Here are a small network's activations along a few directions, averaged over the inputs that share one value of a field.
Related values have similar rows: they may be neighbours, one step apart, or belong to one group.
Strong random noise was added to every row along 20 fixed directions; ignore it. To show where, here is one row again and again, with new noise each time:
[-100 -156  100 -245 -196  246  110  -56 -145  -40  190 -283   49  146
   99   66 -213  173 -322  -32  245  444  182 -394  180 -179 -222  393
  -53  135]
[-102  103  228 -353   73 -318 -102  -29 -161  -62  -30   27  618  187
  374 -262  487   45  107 -234  277  506  199  158   85  558    8  241
 -305  140]
[  75 -192 -101    5  191 -179 -605  141   27 -686 -362   87   78  153
   22 -121  247 -132 -267  -83  272  347   -6   73  240  214   17   96
 -452  -75]
[ 167  -20  572   79 -198  582 -450  389   73 -206  149  569  222   65
  430   27 -341 -209 -311  -18 -320 -230  -16   79  163 -296   51 -196
   30  -14]
[ 127  138 -114  -57  257  -51 -137 -453  115  187  383  114   12  171
   20  -55 -333  296   69 -234   39 -303 -137  327  268  -10   -1  239
 -185   -4]
[ 126 -197  -64 -288 -316 -102 -332 -182 -162  288  157   72  193  127
  -97   87  -46   96  123  -95   42  199  -59  149   64 -240 -108  -51
  -92  148]
[-182  432  -36 -282 -250 -371  183  132 -193  352  -22 -141    2  -81
 -255    4  111  -79   54 -290  144  -60  266 -174  138 -123 -148  159
   55    2]
[-260  -48 -266  206 -189  251  199   22    5 -157  -86  -65  -56   50
  178 -269  201  136  349  419   94   71  326  400 -214 -113 -197  -98
  137  282]
[ -16  363  -41  436  315  121  238  480   54 -329 -454   67 -393 -104
  379  -85  162 -375 -125  186  -75 -364  282  188  240  283   13   61
  227  -16]
[   9  -11   55  398  122 -271  462  302  157 -323   41 -344 -297 -139
    9   53 -536 -333 -318  317  132  233  392 -825  332  100   33  268
  137 -242]
[-197 -148  -34 -415 -248  235 -132 -151 -153 -153  584  163  -37 -336
  -39  -36 -513   97  169   36   -7  -99   81  -66  293  -96  -30 -220
 -114  180]
[ 376 -102   33 -121   -9   42 -215  -25  -48  267 -273  174   43  -88
 -244  190 -119 -246  109  -51 -462 -112 -380   69 -137 -100  230  -88
 -139   19]
[  79 -283 -246  174  347  200  -12  210    6 -511  -59 -174  228 -130
   74 -208   31  179  -19  281 -148  207   60 -425 -304 -278 -117  634
  172 -119]
[ -68  171   -4  169 -205 -250  293 -144  102  445  258  158  -71  150
    0  115  -26  320  -45  183  312  186  307 -303 -116  214  -29  105
  117   -8]
[ 274   14  111  319    2 -153 -288 -269   62  338  299   10  171 -457
   37 -171 -225  206  -12  289  -85 -228  218  -62  247 -194 -272  234
  -22  159]
[-284  454  -46 -233  109  -79  184  137 -272 -363  143  468 -169   62
   34  -54 -294 -155  365  313   78 -179  236  -51  280  409  116   39
 -146 -143]
[ 173  -72   58 -172  141 -257  351 -351  -16  191  658 -219   58    0
   24  -47 -102  291   70  265  157   17  256  240  204 -263 -508  630
   47  100]
[  11  315  -23  264 -103  103  -89   63  -30  343   29  -78  100  168
  189   64 -307   34 -151  -69 -117 -168   -8 -215  -43 -464  156  155
  326 -256]
[   1 -141 -227  106  263   29  -52  147   89    6 -247  -69  266 -212
  276  -92  723   87   14 -142 -100  306  -63  166 -467  316  274  298
  -30   95]
[  40  428  136 -720 -283  419  139 -121  140   37 -370  161  117  355
  -84  103 -405   19 -273 -253  -67   51 -117 -115 -220  -45  657 -248
 -292  -86]
[ -76  287 -201  347   50  293  -17  -47   77    2 -345 -707 -235 -225
  477 -133 -254  -46 -330  269  -52 -131  274   30  307  -28  299 -214
  178   11]
[-280  104  -55 -514  -99 -109   74  141  -12 -269  129 -140   84  260
 -158   75  281  307 -142  146  165  343  146 -187 -398   42  168 -117
  -29 -365]


KADOV, 12 values:
ferom: [-326  125  156   33  107   -4   59   -5 -207  -35 -167 -293 -321 -164
  -32  260  161 -168 -374  -95  211   11 -224 -283  167  384  107 -234
  -38 -147]
rak: [   9  112  483  171   44  137 -335  259  105 -206  141   97 -183   -7
  267   88 -289 -113 -284  356 -230 -185  183  -45  412  461  140 -611
 -145 -168]
gage: [ 400   16  366   14 -150   71  526  -77  157  162 -408 -197  -64  -64
  327 -101   93 -119 -135  482   69  118  479  149  145  236 -245  -55
  148  462]
gigu: [-217   -5  -24  174 -343  -47  198   59 -145  -91   35  126   14 -118
  179  -16 -225 -558  186   88  192  247   94   -7  125 -308  157  138
  -52  100]
sozel: [-279   71  -71 -108   31 -169  -29  248 -414   92  520 -252  158  -74
  337   77  116  -68  153   -7   58  349  236 -190  286   12  -33  556
   38 -146]
begal: [ 432 -209  -44 -220 -332 -389 -281  222  -67  161  -44  265  -72  204
 -275  324  232 -169 -147 -134  197   85  -34   78   62 -526 -239  -38
  210 -106]
mam: [ 141 -286  425 -515 -166  125  403 -143    7  -35  -29 -115  -63 -260
 -306  296  162 -433 -139  124  -97  260 -337  284 -253 -165  196  -97
 -379   84]
nuno: [ 524 -496  162 -324  325  267  126  151  425 -259  170   -2 -389  402
 -132  372 -274   94 -266  150 -373  -27  -76  256  275  283  -57 -202
 -167   40]
mik: [ 244  191 -450 -956   74 -150  -36  241 -211 -100 -194  359 -107  256
 -249  523  169  117 -167  -45   57  -37 -193 -178 -254  -37  451 -142
  258 -515]
lote: [ 132  127 -254   69 -203  264  -92 -189  -66  318   71  259  104 -207
  259   63 -420    0  152  182 -170 -356  -97   80  -76 -531  303 -182
  403    8]
nufel: [ -83   31  164  -69   60  258  213 -219  -65 -214 -183   80   22  360
  211 -149 -175   75  248  220   63 -166 -175  240  -66  261   47 -598
  189   -4]
dafe: [-243  473 -311 -177  151 -349  -48  237   12 -277    2 -212  468 -364
   22 -400  264 -130  442   77 -138  -77  138  229 -338 -268  503   90
  -11 -442]
A value of KADOV combines one of 2 hidden first parts with one of 6 second parts; all combinations occur once.
- gigu and lote share the first part; gigu and rak share the second. Which value has the first part of rak and the second part of lote? => nuno
- begal and mam share the first part; begal and dafe share the second. Which value has the first part of dafe and the second part of mam? => nufel

FEV, 20 values:
kupak: [ 197 -320  309 -269 -588 -105  296  -88   80  -37 -137  343  198   20
  224   56 -328 -575 -131 -194  283  413  -13  -76   19  -37  247 -490
   77  272]
gimen: [ 363   97  259  218  188  -79 -717 -458   61 -282   12  709  608 -429
   46 -392 -333    5  -10  -14  -70 -402 -395 -118 -155 -305  140  208
 -202 -160]
lotuk: [ -87  405  346 -540 -332 -196 -274 -357 -348  219   17  276  274 -312
  434  113   23  -81 -404   14  427  337  105 -160  308  487  448 -155
 -303   40]
ris: [-268  -38  264   69  -30  -74  -66   72 -146 -103  267  104  -38 -255
  294  178  356 -272 -295  -83  178  159 -144   94  -42  154  118   -3
  -62 -124]
geso: [ 120  -91   65  -82 -123  236 -452  -63  -50  -49 -145  123  108  -81
  140   -7  368  195 -294  182   65  -17  -28  375 -107 -262 -120 -121
  -17  100]
nadom: [ 228    7  529  141  -98  157  125 -120 -240  -50 -406 -205  310 -318
   89 -275   35 -370  -62  367 -286 -104 -115   -3 -205 -540 -346  171
  149  136]
toso: [ -20  207  224   34 -395 -396    0   71  -22  578   87  173  280  -55
  260  170  193 -414 -148 -487  364  384  149   93  238   77  212  239
 -194  176]
gezet: [  51 -223   42 -182 -284  346  -93 -521  122 -204  262  363  203  358
  309  -23 -610  506 -436 -256  515   60 -192 -458 -135 -251   18 -280
  384  -14]
pogem: [ 276   45   37 -209  104 -190  477  170  384  588   91 -183 -394  448
 -464  644   16  135 -383 -230  -60  302  -41 -252  -77  225  268  360
 -241 -232]
kanos: [ 150  424  283   42  196   50   36 -493 -246   45 -276   68   23  386
  -95  145 -381 -115 -313  240   88  -24 -433 -103  -53 -291   98  628
 -296 -345]
zilo: [  46  310  -93  259 -112  -47 -455 -277 -212  635   93 -129   59  319
  151  101    4  329   31  308  -69   21   41  279   53 -251  -17  227
  -48 -120]
difu: [  35  129 -196 -474  -73 -213  313 -144 -228  546 -131  -47  283  100
  102  140   95  176  422  152  -15  533  154 -261 -121  745  414   39
  -71  191]
vefot: [ -11  -75 -317  -28 -249  601 -139  911 -328  340 -344  452 -111 -212
  217  257  433 -263  513   99 -671  221  246  117 -121  285  158  277
  -10  517]
zipes: [ -90  186 -171  396  204  -93   -6  441  207   34 -716  -85   10  246
  297  -20  337 -157 -108 -282   28  390  219 -337   65  920  532 -120
 -151   20]
kog: [ 117 -116 -388  505 -199  -66 -324 -248 -167  516  276  581 -105 -346
  261  204 -282 -156   53 -144  369  107  -60  -86  408 -112  163  483
  -56  265]
tesar: [ 251  123  305 -184  517  631   69 -761 -237  230 -484 -474  162  180
  521 -311 -122  251   -3 -387 -320 -468 -482  374  274  419 -203  -39
   77  467]
tisa: [ 100   -2  262  -31 -199  172 -134  342  275  347   14   30 -153  636
 -422  342  -23 -134 -232 -661 -182  -86 -202  249  105 -425  -95   36
 -313  -90]
pif: [ 199 -735 -334  171  154  484  172  140  184  -46  278  558  123  272
   57  149 -166  439  438  282 -307  362 -221 -394 -672  187  215  112
  300   40]
kile: [-441   37  329  445 -132 -306  182 -174 -238  110  183 -344   88 -223
  152 -109   23 -209   82  243  243  216   93 -275   87  244  -90 -183
   10  -29]
para: [  83 -343   -2 -210   84  -97 -203 -529   29 -192 -155 -243   36  132
 -502    6  333  176  134  265  -21    9 -576  502 -565 -188  -19 -511
 -210 -198]
A value of FEV combines one of 5 hidden first parts with one of 4 second parts; all combinations occur once.
- kanos and difu share the first part; kanos and gezet share the second. Which value has the first part of gezet and the second part of difu? => toso
- para and gimen share the first part; para and tisa share the second. Which value has the first part of tisa and the second part of gimen? => tesar
- nadom and kog share the first part; nadom and zilo share the second. Which value has the first part of zilo and the second part of kog? => pif
- geso and lotuk share the first part; geso and kile share the second. Which value has the first part of kile and the second part of lotuk? => ris

TIGE, 20 values:
tiga: [ 424  109 -224  418  -55  -54  155 -508  535  -16 -462  352  421   61
  567 -513 -191  560 -254  234  705  141  481 -269 -153  158  132   -5
  384  286]
verus: [-215  242  117   79 -307   66 -428  -31  143  240 -258  260 -170  223
 -353  236  201  113 -434 -462  314   36 -209  -94  -33  127  186 -272
 -463  -61]
gino: [-148  208   99  209 -355  189 -699  -81 -293   49 -320 -190   96  -15
   33 -368  145  428   16  483  121  -95  504  -54  354  -38 -640 -289
 -129  315]
duko: [ -33 -264  -21  136  376  259  171  -51  346 -389  -41 -324  -16 -283
  180 -231  -26   88 -157 -203 -128 -112 -135 -123 -129  293  236 -311
  116    7]
dani: [-183 -181   76 -274 -437  319  415  -84  155 -152 -224 -274 -575   27
 -406  156  -12  148 -530 -127  282   91    5 -318 -205 -133 -240 -449
  119  158]
zukub: [ 238  146 -129 -197 -299 -161  116 -491  -94  585 -198  242    4 -233
  -64   85  117   -5 -100 -282  392   90  -43  160    1 -119  -75  468
 -139  477]
laku: [-240  109 -123   50 -298  246    6   42 -124  292 -292  -52  -30  256
  322  158 -215   39   56   45 -119  324  -26 -408 -185  525  619 -644
  222  -34]
niva: [ 302 -418  155   47   60  -14   66  271   27  647  401   28 -141 -359
  186  489  232 -301   64  -55 -436  258  -50  190  175  473  221  177
 -189  277]
gafin: [ 140  550 -187   24   70 -359 -701   68 -183  268 -102   31  204  149
   73 -165   79  270  299  453 -273 -374  318  298  268   34   21 -252
   20 -271]
zad: [  14   33   49 -205 -573  588   22  281  343  -64  -64  247  -37   80
  -32 -122   53  200 -290 -116  202  -84  528  289   27 -633 -379   28
  -68  491]
rofe: [-410  220  -13  122 -394  143  225 -330 -249  379  -59 -594  179  158
  361 -124   77 -104  165  159  110  245   59  461 -131 -413   65  -33
   61  139]
saf: [ 147  204  -36  -44  332   74  285  147  237   50  281  141  245 -124
  315 -178 -130  222  171 -118 -317 -322  128 -104 -195  130  178  245
  373  -89]
fitet: [  78 -121  303   69   -8  -76  212  -50  383  171 -183  176  392  219
  -35 -211  343  328  -56 -560  223  133    6 -269 -323  436 -140 -138
   87  209]
bavov: [ 116  129  593   36  113  121 -150 -403  236  -50  -25   17  377  167
  -64 -376 -200  389 -266 -185   16 -191  -22 -102   86  110 -371   60
 -303  162]
suk: [-284   83  240 -299  -93  704  -74  278 -184  205  293   34  157  288
  132  125  254  576 -235 -146 -126   78  158 -205 -106  -78 -320  373
    5  115]
narif: [ -97 -337  109  -28 -254 -277 -156 -466  -19 -149  637   13  318   81
  -48  -46 -346  327  139  523  161  190 -109 -258 -391 -297    9 -504
  228 -350]
runez: [ 282 -458 -137  430  381 -152  302   62  103  190  331 -255 -106 -139
  491  279   50 -247    5  273 -206  264  -99  158    8  159  261  254
  324  -91]
duruk: [ 429   64 -442 -913  177 -204   23 -128  -43  191 -173   51  381 -184
  366  100  495   59  -55 -464  -79   -4 -297  382 -472  -35  661  -60
  437 -149]
kize: [ -64  -66  137 -384   36   43  283 -135 -225  102  323 -299   50 -457
 -146  -50 -530 -253  224 -262 -129  -32  -28 -245  489  -47  -51  275
 -189  229]
roni: [-135   22 -392 -684 -230   43  226  468  -83  -52  -69   93  115  161
 -327   49  181  253  278 -175   24  201  324 -301 -222  -76  -60   33
  184   70]
A value of TIGE combines one of 5 hidden first parts with one of 4 second parts; all combinations occur once.
- verus and narif share the first part; verus and kize share the second. Which value has the first part of kize and the second part of narif? => duruk
- gino and saf share the first part; gino and rofe share the second. Which value has the first part of rofe and the second part of saf? => bavov
- niva and fitet share the first part; niva and suk share the second. Which value has the first part of suk and the second part of fitet? => roni
- duko and dani share the first part; duko and zad share the second. Which value has the first part of zad and the second part of dani? => zukub
